-1.481; -1.593; -0.038; -5.786; -5.496; -0.224; 6.892; -0.234; 4.608; -1.152; -5.757; -0.765; -1.016; 2.915  gebal
-1.369; -1.126; -0.035; -5.739; -5.023; -0.198; 6.804; -0.216; 4.218; -0.912; -5.433; -0.713; -1.227; 2.856  pada
-0.077; 0.065; -0.099; 3.889; 3.133; -0.307; -8.350; -0.257; -4.208; -0.029; 3.103; -0.369; 1.499; -4.880  segig
-0.870; -2.782; -0.114; 2.611; -0.478; -0.451; -6.256; -0.356; -1.053; -1.520; 0.322; -0.707; 2.448; -3.731  denof
shift -1: -1.593; -0.038; -5.786  -1.594; -0.039; -5.787
shift +1: -0.707; 2.448  -0.706; 2.449
shift -1: -1.053  -1.054

-3.051; -4.702; 3.093; 2.708; -0.342; -3.463; 5.030; -4.857 = Dun
-6.810; -5.663; 5.267; -4.273; -4.207; 4.300; 7.203; 2.593 = bop
3.421; -1.606; -4.468; -0.633; -4.681; -0.335; 1.868; -0.301 = nuru
4.126; -5.009; -7.050; 7.171; -5.794; -1.840; 5.432; -0.623 = vub
-0.805; 6.319; 4.350; 0.282; -2.197; -6.515; -3.308; 0.113 = zev
shift -1: 3.421; -1.606; -4.468; -0.633  3.420; -1.607; -4.469; -0.634
shift +1: -5.009; -7.050; 7.171  -5.008; -7.049; 7.172
shift +1: -6.810  -6.809
shift +1: -4.273  -4.272
shift +1: -0.633  -0.632
shift +1: -5.794  -5.793

-0.559; -4.191; -6.401; -6.099; -3.441; 0.523 : gelal
6.462; 4.928; 1.499; -2.510; -5.554; -6.463 : gop
0.532; -3.376; -6.011; -6.262; -4.444; -0.676 : porip
-1.188; -4.613; -6.306; -5.795; -2.845; 1.182 : tiko
-6.138; -6.209; -4.047; -0.139; 3.633; 6.181 : zemi
6.462; 4.928; 1.499; -2.510; 6.417; -6.463 : banof
5.339; 2.069; -2.022; -5.266; -6.561; -5.251 : kam
-2.249; 1.760; 5.200; 6.481; 5.476; 2.302 : fom
-4.833; -1.460; 2.472; 5.679; 6.565; 4.892 : Tago
-4.503; -6.338; -5.789; -3.134; 0.802; 4.456 : pagud
shift -1: 1.499; -2.510; -5.554  1.498; -2.511; -5.555
shift -1: -6.561  -6.562
shift -1: -0.559; -4.191; -6.401  -0.560; -4.192; -6.402
shift -1: -2.249; 1.760; 5.200; 6.481  -2.250; 1.759; 5.199; 6.480
shift -1: 2.069; -2.022  2.068; -2.023
shift +1: 4.928  4.929
shift -1: -5.266  -5.267

6.749; 0.950; -0.339; 1.755; -5.008; 6.216; 5.600; 2.067; 6.997; 6.306; -3.316; 3.006; 5.130; 3.527; -4.919 = Bavef
0.866; -0.684; 1.515; 2.511; -1.780; 4.503; 2.065; 5.563; 6.168; 3.671; 0.497; 5.927; 4.247; 2.305; -5.687 = zesit
0.975; 0.832; 1.979; 3.199; -2.160; 4.967; 2.930; 5.606; 5.819; 3.630; 0.845; 4.846; 4.232; 3.418; -5.794 = vune
7.086; 0.223; -0.378; 1.536; -4.958; 5.831; 4.987; 1.876; 7.337; 6.401; -3.304; 3.083; 5.134; 2.720; -4.790 = sugeb
1.397; 2.098; 2.251; 3.981; -2.513; 6.041; 4.810; 5.367; 5.726; 3.883; 0.702; 4.733; 4.763; 3.561; -5.696 = Vore
shift -1: 3.527  3.526
shift +1: 3.006  3.007
shift +1: -0.684  -0.683
shift -1: 5.831; 4.987  5.830; 4.986
shift -1: 2.251; 3.981; -2.513  2.250; 3.980; -2.514

-0.286; -3.190; -3.533; -2.937; 3.284; 2.964; 0.753; -3.366; 0.921; 3.390; 2.621; 3.253; 0.609; 0.909 : sirel
1.550; 3.562; 2.352; 2.924; -2.957; -1.585; -2.823; 2.991; -2.733; -2.756; -3.375; -1.932; -2.450; -2.518 : vadu
-1.777; -1.072; -0.860; -1.151; -0.504; -1.281; 0.194; -1.130; 0.236; -0.514; -0.174; -1.059; 0.246; 0.258 : mif
-2.257; -0.858; -1.709; -1.820; -0.378; -0.936; -0.545; -1.494; -0.285; -0.255; -0.470; -0.637; -0.028; 0.072 : momu
2.717; -3.339; -4.737; -3.056; 5.231; 6.799; -0.726; -3.629; -0.507; 5.451; 3.238; 6.694; -0.918; -0.466 : lales
-0.784; -0.240; 1.368; 0.639; -0.791; -1.818; 1.557; 0.462; 1.294; -1.005; 0.230; -1.743; 1.099; 0.930 : Rusi
shift -1: -1.494; -0.285  -1.495; -0.286
shift -1: -0.507  -0.508
shift -1: -1.932; -2.450  -1.933; -2.451
shift -1: -0.637; -0.028  -0.638; -0.029
shift -1: -0.637  -0.638

